Each row below holds a small network's activations on one input, seen along a few directions.
Each table varies a few parts of the input and shows all the possible inputs, shuffled.
Descriptions start from the smaller parts, as in this example, which fits no table here: ring(8) and (point or ring(11) or (values(3) and line(6))).
Shared parts are said once, and a part with two or three values counts as separate values.

Other details of the inputs shift rows strongly along two fixed directions, in all tables alike. That doesn't count.

A family of inputs:
r1: [  3  -5  -9   0   3   4   4   6   2   0   2   1   1   0 -12]
r2: [ -1  -6  -2   6  -1  11  -6   6  -1   3   7   6  -1 -10   1]
r3: [ 1 -5 -2  4 -2  7 -3  2 -4 -8  3  5  8 -8 12]
r4: [ 6  7  5  4 -1 -6 -5  0  3 -7 -3 -1  5  2  3]
r5: [-1 -3 -5 10 -3  8 -5  2  2 -2  2  8 -5 -7 -7]
r6: [-6  7 -3  9 -4  2 -8 -2  5 -1  4  4 -3 -2 -7]
r7: [-11 -13 -15   5  -3  -1   4 -11   1  11  -4   2  -4   5   2]
r8: [-4 -3 -8 -9  1  2 -8 -7  1 -5  2 -4  8  3 10]
r9: [  5  -8   3  -3   3   3   1   6   2  -1   1  -8   1   2 -13]
r10: [ -6 -12  -5  -8   4   7   8   2   6  -2   6  -1   2  -1   5]
r11: [  7  -6   5  12   0  -1  -2   3   6  -3   1   5   0   1 -10]
r12: [  1   5   6  10  -1  -6  -8   1   8  -1   4   0  -1   4 -10]
r13: [  4   2   4 -10   2  -5  -5 -10   1  -6  -3 -13   6   4   0]
r14: [12 -7 -1 -3  6 -3  5 -4  0 -9 -5 -3  0  3  5]
r15: [-3  4 -2  0 -3  4 -9 -1 -2 -6  3  2  9 -3 10]
r16: [ -2   7  13   4  -2  -4  -7   1   3  -1   4  -5   1   0 -11]
r17: [  9  -8  -2   1   3   2   2   7   5  -1  -1  -1  -4   5 -11]
r18: [ 4 -2 -3  1 -5 -7 -6 -9  0 17 -4 -9 -6 15 -1]
r19: [ -5  -3  -7 -10   1   7  -4  -3   5   1   6  -7   2   4   2]
r20: [  3  -7 -13  -3   1   4   0  -7  -2 -10  -4  -2  -2  -3   7]
r21: [ -2   3 -10  -6   0   7  -3  -4   4  -1   0  -6  -6   4  -3]
r22: [-12 -18 -13   2  -1   5  -1  -7  -1  14   0  -2   4   4   9]
r23: [ 6 -4  7 13 -3  0 -9 -2 -1 -8 -2 -4  9 -3 -6]
r24: [ 3 11 -3  2 -2 -2 -4 -1 -3 -6 -1  1  7 -4  1]
r25: [ -8   0  -9   1  -4  -8   2 -10  -3  15   1  -5   1  10  -3]
r26: [ -1 -12  -8  -6   4   6  -1  -3  -2  -7   1  -2   5  -3  13]
r27: [ 36  45  32 -38  -7  16  14  51 -55  49 -22  17 -67 -26  28]
r28: [ 3  7  8  1 -3 -4 -7 -3  0 -9 -3 -7 10  0  0]
r29: [ -5 -12 -15   3  -2  -5   6  -9  -3  13  -3  -1   3   7  -5]
r30: [ -4   4  -2   9  -5   5 -17  -1  -1  -1   5   0   7  -3   5]
r31: [ -4   8  -3  13  -5   1 -12  -3   1  -4   1   4   2  -2   1]
r32: [  4  -7 -10  -6   4   3   8   0   3  -3   2  -4   3   1  -8]
r33: [  7 -12  -5   3  -2  -3   1  -7  -2  16 -10  -3  -6  11  -1]
r34: [ -1  -6 -10   0   1   9   1   5   4  -1   0   3  -7  -2  -6]
r35: [-3 -6 -1 12 -2  7 -8  2 -1 -4  4  5  8 -8  7]
r36: [ 11  -2   3   6  -1   3  -5  -3  -3 -11  -4  -8  10  -4  -1]
r37: [  1 -11   2  -3  -4  -3   4  -7  -5  15  -8 -10  -1   7  -3]
r38: [-74  17  66  -6  27 -59  82  11  30 -21  16  61  18  -4  16]
r39: [-73  16  65 -10  29 -55  82  12  32 -16  18  59  13  -4   8]
r40: [  3  -1  -3   8  -2   3  -2   4   0  -1   4   7   2  -6 -11]
r41: [  5  -5   8   8  -1   2  -5   2   2  -3   3  -3   3  -3 -13]
r42: [  1   8  12   8  -6  -5 -11   0  -1  -4  -1  -6   5   0  -3]
r43: [ 46  44  41 -53  -4  23  32  58 -69  55 -30  26 -81 -36  41]
r44: [  4   7   7  12  -4  -7 -10   1   3  -4  -1   0   3   3  -1]
r45: [ -3   1   6  -5  -4  -7  -1  -8  -4  16  -4 -13  -2  11  -1]
r46: [  5  -9   2  -9   5   2   4  -1   4  -4  -1 -12   2   3  -9]
r47: [-12  -6  -9  -2  -5   3  -7 -11  -3  17   5  -6   3  10   8]
r48: [  2   3   4  -4   0  -1  -6   5   3   2   2 -13  -1   6 -12]
r49: [ -1   6  -6  -1   2  -1   0   4   4   3   4  -3   0   4 -11]
r50: [ 8 -4  5 17 -1 -2 -5  0  3 -7 -3  4  6  1 -3]
r51: [ 10  -8   0  -5   5   0  -1  -8  -3  -9  -5 -13   5   0   0]
r52: [ -1   3  -5   6  -4   8 -17   1   2   5   9  -2   0  -4  -2]
r53: [10  0 -9  7 -2  4 -3 -1 -5 -9 -1  1  8 -6  0]
r54: [-15  -2  -9   3  -5  -4   2 -13   0  11   2  -2  -3  12   2]
r55: [ 11  -5 -14  -3   3   2   1  -5  -6  -6  -3  -6   3  -2   2]
r56: [  9   0  -5  -5   0   1  -6  -2   7  -1  -1 -12  -2   9  -7]
r57: [-3  9 -3  4 -2  1 -5 -4  0 -9 -2  4  4 -1  5]
r58: [ 0 -2 -6 15 -4  5 -8 -2  0 -7 -1  7  2 -7  0]
r59: [ -3   4 -10   2   0   5  -6   1   6   1   3  -3  -5   4  -7]
r60: [ 5 -1 -5 14 -4  1 -6  0 -3 -6  0  5  8 -6 -5]
r61: [ 14  -2   2   8   0   0  -1  -1   0 -10  -4   2   5  -1   2]
r62: [ -4 -11  -7  -2   4   9   0   7   4   1   7   1   0  -3   0]
r63: [ 3  5 -8 -7  3 -4 -1 -7 -2 -4 -2 -4  5  2  2]
r64: [  5  -1  -8   8  -4   7  -4  -3  -2 -11  -2   4   2  -7   5]
r65: [ 7  2  0 -6  3 -8 -3 -6  4 -6 -3 -6  3  7  4]
r66: [ -5  -2 -10   0   1   7 -11   2   6   3   9  -7   2   3  -3]
r67: [ 2  4 -8 -8  2  1  1 -2  2  1  2 -7  0  4 -8]
r68: [ -1  -8 -11  -5   1   7   5  -2   6  -4   0  -2  -5   0  -3]
r69: [  3   1   2 -11   1   0  -3  -2   3  -1  -1 -17   0   5  -9]
r70: [-3  4 -8 -6  1  0 -2 -9  0 -8 -2 -1  1  3  7]
Each input here is: values(2) and line(5) and (point or ring(6)).
- Changing only the line(5) part turns r8 into r63. The same change can be made to r62. Which row results? => r1
- Which other rows agree with r23 in the line(5) part and the values(2) part? List them by row number. => r9, r36, r37, r41, r46, r51
- A walk changes only the ring(6) part. It starts at r31 and steps to r57. List the rest of the walk in order. => r70, r21, r59, r6
- A walk changes only the line(5) part. It starts at r41 and steps to r11. List the rest of the walk in order. => r40, r5, r2
- Which other rows agree with r52 in the line(5) part and the values(2) part? List them by row number. => r8, r15, r19, r30, r47, r66

A family of inputs:
r71: [-95 -35 -17  55  10 -32  11 -40  76 -48  39  33  66  20 -11]
r72: [ 71  60  16 -44 -23  35 -34  30 -84  72 -38 -31 -67  -8  22]
r73: [ -8   5  43 -18   9 -24  36  20  25   3   4  -3 -12  11 -43]
r74: [  6 -36 -32  13  17  13 -11 -17  23 -57  10  -1  33 -10  -1]
r75: [  2 -52 -74  38 -10  42 -45 -29  21 -30  18 -20  40  -1 -13]
r76: [-52 -19   9 -37  26 -15  74   7   2  15   5  32  -8   2  18]
r77: [ -8   5   3  38  -8 -15 -35 -24  28 -41  15 -11  52  12 -14]
r78: [-40  11  32  34   0 -23  11   3   7   3  10  36  12  -6  12]
r79: [-71   5  23 -20  15 -34  63  -3  10  30  11  43 -13  14  18]
r80: [-44   9  35  -6   4 -38  34  -8   3  36   1  20 -12  18   7]
r81: [ 84  -3 -52  55 -27  46 -95   9  -1 -16  -3 -51   5  -6 -65]
r82: [ 75  13  -8 -69  -6  47   2  40 -73  51 -36 -14 -79 -26  38]
r83: [ 73  -2 -51  28 -21  36 -87 -23  -9 -38  -7 -52  24  -7 -18]
r84: [  8  38  73 -67  14 -36  78  36 -30  19 -29  18 -41 -14  48]
- Changing only one part turns r81 into r73. The same change can be made to r74. Which row results? => r82
- Describe the family of inputs behind these rows. => values(2) and (point or ring(6))
- Which other rows does r72 become when the values(2) part takes its other values? List them by row number. => r77
